[[-21  42 -35 -11 -11  21   0  22   0   1 -17  13]
 [-25  44   7  13  -4  27   1 -14   8  38 -21 -27]
 [-13  -2  25  13  15   6  31  -3 -23  23  40  -6]
 [-14  27  -8  24  29  15   6 -16  16  31  -8 -24]
 [  1   1 -20   2   9   2  20  39   7  -7  13  -9]] ==> -20

[[ 30  -9  -1  -3  -8  -8  18 -14  -9  31  -6  34  18   7]
 [ 20  16 -25 -21   7   6  28  11   9   0 -23   2  -3  18]
 [ -5  21 -23 -18  14  13   8  19  16 -19 -18 -19 -13  10]
 [ 36 -11   1  -1 -12 -12  25 -20 -13  38  -7  41  20  10]
 [-14  -8  27  25  -4  -3 -17  -4  -5  -3  24  -5   2 -11]
 [-32   8  -4  -3  10  10 -25  16  11 -33   3 -36 -18 -11]] ==> -4

[[ -2  -6  -3  -8  25  32  33  -5  22]
 [ -2  -3  -2  -7  22  28  28  -3  21]
 [  4  -5  -8   6  13  10  12  -7   2]
 [  4  -1  -3   8  -5 -11  -9  -2 -11]
 [  1  -6  -4  -7  26  35  35  -5  24]
 [ -4   4   7  -3 -10  -9 -10   5  -3]] ==> 7

[[-17   5  -7 -26 -21   1  15   5  -5  -1  -1  29  18  19]
 [  4  -4   2   4   0  -1   2   4  -2  -3   6  -3   0   5]
 [ 12  -1   6  18  15  -2  -1  16   8   5   3  -1   4 -17]
 [-35  25 -22 -39 -14   4  -4   1   6 -18 -14  27  29  -6]
 [-18  -1  -3 -17 -10   2   6 -12   4   0   0  13   5  18]
 [-18   3  -5 -14  -3  -4   6  -7   3  -3   0  17   7   9]
 [  1 -14  10  19  10  -4   9   3   5  11   8   3   2   4]
 [ 20 -16  13  31  21  -3  -5  -1   9  14  11 -24 -12  -8]
 [-20  23 -14 -39 -21  -3  -2 -17 -12 -15 -20   2   1  -3]] ==> -14

[[  0   0  31  18  19   4  18  -3   0   2]
 [  0 -28  -2  23   0   2  -3   3  39  11]
 [  5 -16  12   0   0  15   5   0   0   7]
 [ -6 -15  16  23  14  12  21   0  21   7]
 [ -3 -19  10  24  12  19  16   7  26   9]
 [ 16  -3  23  14  19  -1  -9 -13   0   0]
 [-11  -7  26  23  15  13  32   7  12   5]
 [  0   0   0  25  11  -2   0   7  31  10]] ==> 0

[[  4   2  14  -8 -12   0   5   8  -1 -17]
 [-12 -10   3  29  -2   0 -26 -38   2  38]
 [  9   7  -3 -27  -1   0  21  31  -1 -39]
 [  3   0 -32  -8  24  -1   2   6   0 -12]
 [ -8   3  33  -3 -33   0   7   3   0   4]
 [  8  -2  -7  -1   9   0  -5  -2  -1 -16]] ==> -7

[[-28 -13 -12  14  23 -10]
 [  9  -5 -24   1  25   1]
 [-23 -14  -9  22  20  -6]
 [ -3   3  23  -6 -28  -2]
 [ 24 -14  -3  -4   3   3]
 [ 22   7   1 -17 -13   3]
 [-22   8   3  -1  -8  -4]
 [ 28  -4  -9  -3   5   3]
 [ 33  13   4 -17 -13   9]
 [ 44  19  17 -18 -22  13]
 [-11  -2  16  -1 -16  -3]] ==> 16
---
[21, -9, 6, -35, 31]: -9

[[-6, 3, 3, 3],
 [-9, 8, 8, 9],
 [49, -13, -13, 9]]: -13

[20, 35, -22, 24]: 35

[41, 32, -23, 16]: 32

[[32, -3, -24, 3, -17, 13, 34],
 [29, 23, -24, 3, -17, 13, 39]]: 23

[[0, 1, -25, -1, 6, -7, 0],
 [-6, -1, -37, 4, -7, 9, 0],
 [-3, 13, -2, -8, -11, 12, -2]]: 13

[46, 29, 1, 21, 1]: 29
---
array([[  10.40,  -15.14,  -58.06, -165.93],
       [ -86.72,   44.29,   52.02,   -2.16],
       [  54.93,  -66.77,  -57.86,  132.79]]) out 10.40, 132.79

array([[  45.39,    7.14, -197.27,  -92.43,   60.36,  209.67,   33.89],
       [  21.93,   65.83, -148.17,   92.05,   -6.42, -158.33,   15.74],
       [ -36.79,   18.53,  -62.76,  -69.01,   -9.35,  195.12,   -1.18]]) out 45.39, -1.18

array([[ 19.44,  -1.70,   0.40,  11.79,  11.07, -15.68,  13.91],
       [ 10.77,   8.94,  10.76,  -9.60,  -2.16, -11.30, -13.51]]) out 19.44, -13.51

array([[  5.32, -10.95, -16.91,   6.19],
       [  5.28,   0.08,  -5.89,   6.18],
       [  5.32,  13.38,  13.89,   4.78]]) out 5.32, 4.78

array([[-118.09,  -13.74,  131.85,  -88.61,  -65.13],
       [ 136.77,   60.10, -147.06,  149.88,  124.28]]) out -118.09, 124.28

array([-0.089, -0.026, -0.109,  0.177]) out -0.089, 0.177

array([-13.7, -16.3, -12.4,  -9.4,  14.5]) out -13.7, 14.5
---
-12, -14, -15, 22, 45 ⇒ -15
-13, 30, -14, -39, 32, -23 ⇒ -14
-3, 4, -29, -8, 14, -45 ⇒ -29
4, 2, 40, -29, 27, -6, 44 ⇒ 40
-39, -26, -49, 22, -1 ⇒ -49
46, 35, -23, -3, -34, -37 ⇒ -23
-15, 45, 26, 39, -3, 32, -35 ⇒ 26
24, 47, -14, -10, 1, 21 ⇒ -14
-1, -27, 49, -2, -4, -8 ⇒ 49
